Here are a small network's activations along a few directions, averaged over the inputs that share one value of a field.
Values that are neighbours, or in one group, have similar rows; names and order tell nothing.
In the rows, zero is written as 500.
Strong random noise was added to every row along 3 fixed directions; ignore it. To show where, here is one row again and again, with new noise each time:
[370 541 549 431 668 488 371 511 509 552 348 450 434 399 585]
[373 446 476 470 359 416 370 608 412 674 379 410 436 337 430]
[478 566 510 439 638 496 547 461 546 401 474 469 478 547 473]
[352 222 585 463 400 460 577 513 227 510 438 401 534 354 462]
[497 453 455 474 368 441 610 522 440 456 535 436 503 523 322]


ROM, 12 values:
mipi: [548 606 519 520 892 581 493 438 707 412 474 595 551 521 640]
gan: [515 470 551 494 481 425 427 538 378 489 524 459 477 508 417]
neke: [607 522 410 622 249 497 341 556 481 650 467 529 407 446 517]
voki: [439 461 448 533 416 531 407 551 534 634 516 586 571 401 636]
zopab: [558 438 487 478 434 474 770 495 523 430 635 451 617 558 356]
sarip: [527 415 648 548 747 550 473 434 498 429 582 591 555 492 589]
famo: [572 520 481 562 343 413 301 586 475 799 476 452 410 351 410]
vuzab: [495 597 456 534 443 519 379 455 475 530 415 514 409 544 584]
bab: [552 319 569 533 486 596 589 424 401 401 632 636 596 524 615]
zovuv: [538 359 489 502 285 561 872 446 446 368 631 484 630 632 440]
nasem: [498 493 446 490 445 465 568 534 480 441 481 434 498 538 382]
luda: [392 389 600 444 477 557 614 447 351 372 496 491 551 553 617]
The values of ROM form a network in which each value has 3 neighbours.
Name the neighbours of bab, in listed order.
Answer: neke, voki, sarip
Name the neighbours of zopab, in listed order.
Answer: mipi, zovuv, nasem
Each value of ROM is a pair of two hidden parts, and every pair occurs once (2 first parts, 6 second parts).
zopab and gan share the first part; zopab and zovuv share the second. Which value has the first part of zovuv and the second part of gan?
Answer: vuzab
sarip and mipi share the first part; sarip and bab share the second. Which value has the first part of bab and the second part of mipi?
Answer: voki
